These are the activations of a small neural network, seen along a few directions. Each row is one input.
Each table varies a few parts of the input and shows all the possible inputs, shuffled.
Descriptions start from the smaller parts, as in this example, which fits no table here: one of 8 places around a ring, together with either a single point or one of 9 places around a ring or (one of 3 separate values, together with one of 4 places along a line).
Shared parts are said once, and a part with two or three values counts as separate values.
In the rows, zero is written as 128.

Other details of the inputs vary at random and push rows far along two fixed directions, the same in every table; ignore that.

Rows:
R1: [140 138 163 140 204 183 164 169 146 146 111 120 152 143 152]
R2: [ 40 118 140 147 127 102 161 110 106  32  74 134 110 161 127]
R3: [ 17 101 119 145 139 108 154  80 109  65  93  55 137 202 154]
R4: [100 107 100  91  14  54  91  57 110  81 168 160 105 103  99]
R5: [127 107 123 131  99  95 109 117 108 112 133 113 104 118  92]
R6: [ 77 105 103 119 101  92 118  58 144  68 146 140 155 106 127]
R7: [ 89 127 147 148 179 157 159 174 139 108  70 138 105 147 133]
R8: [109 123 104  83  36  47  94  33 125  73 162 165 130 116  92]
R9: [173 115 106  99  78 100  75 101 147 198 130 163 122  64  90]
R10: [ 59 106 131 149 152 110 160 104 106   7 133  85 129 164 144]
R11: [129 158 138 164 209 174 167 172 131 143 108 115 146 153 168]
R12: [206 127 124  96  71 138  92 161 150 209 177 155  96  96 107]
R13: [ 67 117  99 102  61  62  94  51 133 121 127 104 110 167 112]
R14: [136 139 155 135 218 165 151 187 163 145  90 142 123 154 129]
R15: [219 116 135 119 120 171 104 176 136 229 158 105 136  81 122]
R16: [218 181 132 121 142 155 112 171 153 223 141 158 121 132 128]
R17: [104 129  60 112  40  33  77  30 142  91 157 175 126 102 110]
R18: [108 119 151 151 178 163 163 153  92 113  80  89 147 136 136]
R19: [ 57 112 137 141 151 112 157  95 102  14 127  98 136 160 145]
R20: [114 133  72 109  35  63  94  26 114  93 184 146 152 100 131]
R21: [193 126 117  87  73  99  84 118 155 168 193 155 115 108  98]
R22: [148 144 164 133 200 187 166 171 134 142 117 114 147 149 150]
R23: [164  99 103 112  76 120  85  99 143 199 149 148 160  53 110]
R24: [179 122 118 101  69 100  82  97 135 196 130 162 128  78  90]
R25: [101 115 147 149 166 172 169 181 115  94 121  88 115 145 153]
R26: [193 132 123  79  76 101  82 109 149 173 185 168 120 107 101]
R27: [122 134 162 147 179 192 175 182 133 147  93 117 137 128 158]
R28: [207 125 139 117 126 173 106 158 141 245 131 135 158  71 124]
R29: [ 99 145  91 126  75  53 107  57 126  79 132 157 126 132 121]
R30: [ 45  92 132 158 141 111 151 103  70  22  94  79 140 148 133]
R31: [146 157 139 161 199 175 155 181 120 142 132 105 133 158 165]
R32: [102 141 116 168 197 158 152 151 140 118 110 120 148 146 159]
R33: [115 121 159 157 183 145 149 172  97 109  80 104 107 160 115]
R34: [219 166 124 130 135 143 105 187 156 211 167 138 108 130 128]
R35: [114 113 125 115  90 130 127 116 111 108 150 123 125 109 140]
R36: [105 131 156 140 162 178 173 163 112 112 102 110 133 139 154]
R37: [ 79 117 142 152 179 172 166 165 135 107  90 116 134 125 156]
R38: [ 45 123 141 140 123 106 162 113  95  27  85 127 107 167 123]
R39: [150 170 147 156 199 156 149 195 127 140 112 121 108 178 143]
R40: [128 131 128 104 110  93 121  94 141 112 128 160 130 131 111]
R41: [220 140 146 111 124 160 103 166 135 242 120 149 123  99  98]
R42: [213 156 117 132 139 166 110 173 150 210 183 119 132 113 151]
Description of these inputs: one of 2 separate values, together with either a single point or (one of 4 places along a line, together with one of 5 places along a line).
- The inputs of R17 and R32 match in every part but the choice among 2 separate values. If R9 is changed in the same way as R17 into R32, which row does it become? => R23
- Which other rows does R3 become when the choice among 2 separate values takes its other values? List them by row number. => R13
- Which other rows does R39 become when the choice among 2 separate values takes its other values? List them by row number. => R31
- Which other rows does R38 become when the place on the line of 4 takes its other values? List them by row number. => R8, R16, R41
- Start at R31 and move only the place on the line of 4, one step at a time. The first step leads to R19. Which rows follow, in order? => R35, R30

Rows:
R43: [184 159 141 132 168 146 119 193 147 215  98 139 100 145 114]
R44: [113 132 143 153 208 183 156 158 136 134 125  74 166 154 168]
R45: [ 30  97 110 159 128 125 154  92  99  56 101  85 135 142 156]
R46: [137 121 152 112 111 135 129 155 140 144 124 139 100 126 116]
R47: [201 172 108 113 111 123  95 141 150 208 161 154 124 140 121]
R48: [106 137 147 129 174 144 167 141 134  64 142 111 120 181 146]
R49: [127  99 106 107  51 112  98  80 128 172 141 120 147  74 119]
R50: [223 138 119 125 135 146 106 148 144 188 195 145 149  83 138]
R51: [175 133 107 123  71 117 104 102 119 147 189 150 142  80 133]
R52: [164 131 142 147 151 169 138 190 118 165 116 129 126  97 117]
R53: [ 87 126 123 107  91  91 140  84 118  52 154 125 110 146 136]
R54: [138 117 101 108  62 122  99  72 137 164 176 116 162  95 139]
R55: [124 160 144 165 189 144 144 181 133 140  83 118  91 183 146]
R56: [132 160 109 134 137  96 112 106 141 109 151 131 129 170 125]
R57: [ 46 139 131 146 192 121 175 105 159  61  55 180 158 130 153]
R58: [170 135 135 153 155 178 134 192 125 171 127 130 122 107 150]
R59: [183 119 151 125 153 162 125 168 114 166 114 133 132  88  98]
R60: [ 79  91 151 136 163 146 153 124 100 105  70  84 151 137 119]
R61: [ 70 102 161 116 154 126 155 135 102  46  83 118 106 168 100]
R62: [122 113 100  93  44  24  72  43 118 116 131 160 116 115  70]
R63: [ 78 107 107 107  41  78 114  77 123  66 153 146 103 128 122]
- Describe the family of inputs behind these rows. => either a single point or (one of 4 places along a line, together with one of 5 places along a line)
- Start at R56 and move only the place on the line of 4, one step at a time. The first step leads to R48. Which rows follow, in order? => R50, R44
